Each row below holds a small network's activations on one input, seen along a few directions.
In each table, some parts of the input vary, and every possible input appears once, in random order.
Descriptions start from the smaller parts, as in this example, which fits no table here: values(2) and (point or ring(11) or (line(4) and ring(8))).
Shared parts are said once, and a part with two or three values counts as separate values.

Rows:
r1: [-35.3  40.9 -13.0 -10.9 -38.0 -10.9 -25.8  14.3  41.6  35.7   9.6  26.0
 -37.6]
r2: [ -8.1  -6.0   7.8   9.2   9.4  30.7  17.7 -23.5 -32.2 -15.1  -0.3  -9.8
  45.4]
r3: [ 35.7  -8.0 -17.9  10.6  -1.2   9.0 -47.1 -16.5 -21.5   7.4   1.4 -45.6
  -3.4]
r4: [  2.3  19.6  13.2 -31.6 -28.4 -20.2 -23.2  12.6  60.2   2.4   7.9  45.9
 -29.0]
r5: [-13.7 -25.1  11.1   2.3   1.4  29.8  25.2  12.0 -46.1 -39.6  24.8 -20.4
  29.6]
r6: [-52.1  67.0   3.2  17.9 -13.3 -40.7 -54.7  22.6  17.6  32.2   3.9  25.9
 -40.6]
r7: [ 49.3  33.1   6.7 -68.2 -13.7 -10.0  18.2  29.0  53.4   7.4   4.8  28.6
 -11.5]
r8: [  9.0  -6.5  14.7  41.2   2.3  21.3   7.2 -19.7 -10.5 -16.4  -1.6 -48.5
  33.4]
r9: [-57.1  39.9  24.1  45.1 -10.0 -57.3  35.6 -13.1   6.0  15.2 -34.3  19.2
 -39.2]
r10: [ 44.3  18.8 -18.7 -13.9  -4.7 -27.6  85.0  14.8  40.7  -5.2   9.9  58.7
  16.3]
r11: [-12.0 -34.3  29.7  30.3  32.4 -32.9  20.7  -5.5  39.5  51.0   2.1  -3.9
  31.7]
r12: [ -0.5 -11.2  28.0  32.5  16.9  41.9   8.4 -27.9 -23.4 -10.9  -4.1 -14.5
  26.6]
r13: [-34.2  18.5   1.0  23.6 -33.4 -35.1  58.3 -10.4  26.9  21.2 -14.1  27.6
 -33.0]
r14: [-12.6 -23.7   2.9  11.5  14.6  46.9  27.8  29.1 -37.9 -40.6  10.5 -18.2
  17.9]
r15: [ 13.6 -23.5 -28.1 -23.6  24.8  25.5 -28.5  23.1 -31.0 -28.2   0.9 -27.2
 -27.9]
r16: [ 12.8 -21.8 -19.8 -30.4  15.2   9.6 -29.1   3.5 -36.7 -29.5  18.5 -31.7
 -18.7]
r17: [ 15.3  -8.8 -26.2 -27.6  10.2  14.7 -37.1 -28.5 -27.6  -0.6  -7.5 -21.5
   5.6]
r18: [ 12.8 -35.0   9.2   1.2  -5.7 -34.9 -55.6  29.4  24.3  62.6 -22.7   3.3
  17.4]
r19: [ -2.0   4.1  10.3  12.0 -25.4 -29.5  58.1  -8.3  43.7  -3.1  -6.7  63.2
 -12.0]
r20: [-11.1 -13.1   0.2   2.2  12.2  34.4  19.4  -2.0 -32.8 -32.7   1.2 -10.3
  43.4]
r21: [ 26.7 -12.5  -5.6  -0.2  13.7  22.1 -45.5 -27.5 -29.5   8.4   0.3 -21.4
 -11.1]
r22: [ 16.8 -12.4 -32.4 -33.1  20.6  12.9 -34.6  -7.7 -24.6 -21.4  -4.5 -25.3
  -3.4]
The inputs of r5 and r16 match in every part but one. If r13 is changed in the same way as r5 into r16, which row does it become?
Answer: r1
Describe the family of inputs behind these rows.
Answer: values(2) and (point or line(4) or line(6))
Which other rows does r9 become when the line(4) part takes its other values? List them by row number.
Answer: r10, r13, r19

Rows:
r23: [-86.0  12.6  11.3  33.3 -16.1 -28.5  26.8   9.1  30.8   2.5   2.5  56.4
   2.4]
r24: [-37.8   8.7  46.6  34.9 -26.5 -13.4  93.1 -20.4  60.8  47.9 -25.2  11.5
  21.4]
r25: [ 39.5  -7.5  47.0  10.2 -17.3  -6.2  89.0  -2.2  48.2  -7.7  -7.5  18.3
  15.2]
r26: [ 16.5  27.2  -9.4 -23.5 -12.1  57.2 -39.4 -25.1 -25.6 -23.8 -11.0 -28.4
  -2.6]
r27: [ 28.1 -10.7 -45.0 -62.0  -8.6 -17.2 -24.5  25.1  23.0  31.8  -5.4 -22.7
 -27.0]
r28: [-17.6 -11.4  -1.1  44.5  -1.9  10.4 -60.2 -25.7 -57.2 -15.9 -19.4 -58.8
 -25.5]
r29: [ 34.4 -17.1  -4.8 -61.7  14.4  41.4 -74.4   6.2  16.3  15.9  14.0 -26.2
  15.1]
r30: [-18.7  -8.2 -22.4 -31.4  14.7  11.1  47.6  26.6 -23.3 -43.4  -1.2   8.1
  -8.6]
r31: [ 40.1 -20.1  -7.4   7.8  30.2  29.2  21.8 -35.4 -23.5 -33.3   8.4  -7.6
  80.4]
r32: [-33.0 -26.8  18.3  28.1  15.5  36.7  -2.0  28.0 -67.8 -20.7  14.3 -48.1
  18.6]
r33: [-12.8 -13.9   3.7   7.9 -11.2  -9.0  28.6  28.3  25.1 -50.9  21.7  61.2
 -11.6]
r34: [ 49.0  14.0  -8.2 -36.6 -28.4 -35.0 -31.1  53.5  48.4  44.3  16.5  23.9
 -21.6]
r35: [ 13.8 -44.2  -5.1  70.6  34.5  22.7  21.4 -19.7 -53.2   4.8   4.6 -40.3
  54.6]
r36: [  2.3  17.3 -40.3 -23.6  -8.7  -5.1  -3.6 -32.0 -28.2 -12.1 -11.7   0.3
 -54.7]
r37: [-12.6  37.8  13.0  -2.1  -4.8 -69.6 -54.4  30.7  38.4  73.5 -31.4  52.5
 -13.6]
r38: [  3.4 -49.0  11.7   1.0  37.7   1.0 -92.6   3.3 -11.3  22.2  -0.1 -58.8
 -13.9]
r39: [-49.8  81.7   7.1  21.3 -25.2 -44.7  -5.6 -18.5  31.7  43.8   1.4  16.0
 -36.2]
r40: [ 25.0  54.3  -3.5  -1.4 -26.7  -6.7   1.3   2.8  30.0   1.9  14.9  18.4
 -53.3]
r41: [ -9.8 -24.4  -0.9 -18.9   7.6  40.2 -17.0  -2.6 -47.8 -58.4  27.5  12.2
  42.3]
r42: [ 25.8 -20.1 -10.7   1.5  32.8 -14.4  75.5 -32.0 -14.8 -22.2 -13.1  12.1
  18.8]
Describe the family of inputs behind these rows.
Answer: line(4) and line(5)
The inputs of r40 and r36 match in every part but the line(5) part. If r34 is changed in the same way as r40 into r36, which row does it become?
Answer: r27
Which other rows does r29 become when the line(4) part takes its other values? List them by row number.
Answer: r26, r31, r41
Which other rows does r32 become when the line(4) part takes its other values? List them by row number.
Answer: r28, r35, r38
